Each row below holds a small network's activations on one input, seen along a few directions.
In each table, some parts of the input vary, and every possible input appears once, in random order.
Descriptions start from the smaller parts, as in this example, which fits no table here: one of 3 separate values, together with either a single point or one of 11 places around a ring or (one of 6 places along a line, together with one of 8 places around a ring).
Shared parts are said once, and a part with two or three values counts as separate values.
(in the rows, 128 means zero)

Other details of the inputs vary at random and push rows far along two fixed directions, the same in every table; ignore that.

Table:
r1: [ 85 113 134  67  87 107 106 188 171 127 186 120]
r2: [134 165 153 188 136 146 152  90 139 158 130 181]
r3: [140 176 173 193 137 150 141  83 126 170 139 163]
r4: [142 170 185 184 136 144 148  92 129 161 136 160]
r5: [124  67 171 150 102 146  87 205 175 145 109 170]
r6: [138 106  96 114 138 118 131 159 133 116 100 100]
r7: [108 108 200 132  93 135 103 176 189 156 177 174]
r8: [ 65  90 166  36  98 111 113 216 190 123 186 119]
r9: [100 103 195 128  99 137 124 175 203 148 153 192]
r10: [109 174  67  62 159 100 191  99  98  83 135  78]
r11: [ 88 102 164 140  82 144 112 169 200 161 160 186]
r12: [174 135 165 201 139 160 108 119 105 149  93 141]
r13: [ 85 112  59  87 182  85 130  78  86  60 103  72]
r14: [177 129 140 190 133 155 112 109 118 150  78 167]
r15: [105 177  61  70 137 116 161  96  92 101 157  56]
r16: [182 154 123 183 159 139 135  97  90 139  89  99]
r17: [145  91 108  98 118 129 115 137  99 124 127 101]
r18: [ 93  92 157 156 152 113  87 102 123 119 117 126]
r19: [ 95  74  80  22 101  95  96 206 114 100 138  62]
r20: [178 140  98 173 134 137 136  83  82 129  79 136]
r21: [159 182 121 164 147 134 170  68 115 118 131 149]
r22: [140 115 112  97 130 127  99 154 105 124 110  96]
r23: [158 186 106 168 133 131 160  66 117 124 130 150]
r24: [149 110  38  68 141 113 154 106  73  85 108  74]
Each input here is: one of 2 separate values, together with either a single point or one of 5 places along a line or one of 6 places around a ring.
Question: The inputs of r10 and r4 match in every part but the choice among 2 separate values. If r5 is changed in the same way as r10 into r4, which row does it become?
Answer: r12
Question: Change only the place on the ring of 6 in r11. List by row number the other rows that result.
Answer: r2, r9, r10, r21, r23
Question: Start at r6 and move only the place on the line of 5, one step at a time. The first step leads to r5. Which rows follow, in order?
Answer: r14, r20, r24
Question: Change only the choice among 2 separate values in r7. List by row number the other rows that result.
Answer: r21

Table:
r25: [148 118 142 160 126 137 111 125 123 142 110 140]
r26: [145 126 113 139 139 129 127 110 107 119 108 121]
r27: [158 125 152 184 128 147 114 114 123 149 101 156]
r28: [ 83  85 175  90  89 124 103 206 195 147 169 156]
r29: [147 165 135 165 136 140 148  93 122 139 127 144]
r30: [125 146 171 188 136 139 130  88 142 147 131 171]
r31: [133 120  97 110 139 120 128 123 107 107 114 104]
r32: [127 130  61  74 150 107 144 124  87  89 113  65]
r33: [129 132  62  72 148 108 139 125  85  88 114  64]
r34: [125 146 171 188 136 138 130  88 142 147 131 171]
r35: [160 123 158 189 127 147 110 112 124 153 104 158]
r36: [ 84  89 160  93  86 124 107 198 193 145 167 158]
r37: [121 149 109 100 134 119 147 126 122 113 142 105]
r38: [138 133  75  97 151 115 143 110  87  97 109  84]
r39: [145 165 133 162 131 140 151  89 123 140 130 148]
r40: [157 123 152 185 130 146 118 114 125 149 100 157]
r41: [128 176  62  75 158 107 171  95  83  86 136  63]
r42: [147 165 135 165 136 140 148  93 122 139 127 145]
r43: [147 167 140 161 132 139 150  88 119 139 135 146]
r44: [ 81  72  79  17 117  95 112 203 138  88 141  74]
r45: [133 149 148 148 121 136 139 114 137 142 143 151]
r46: [ 83  86 176  91  89 125 103 205 194 147 169 156]
r47: [132 122 103 111 138 122 123 126 101 115 116  95]
r48: [ 98  61 163 107  94 127  78 205 172 145 138 142]
Question: What do these inputs look like to the network?
Answer: one of 2 separate values, together with either a single point or one of 5 places around a ring or one of 6 places along a line
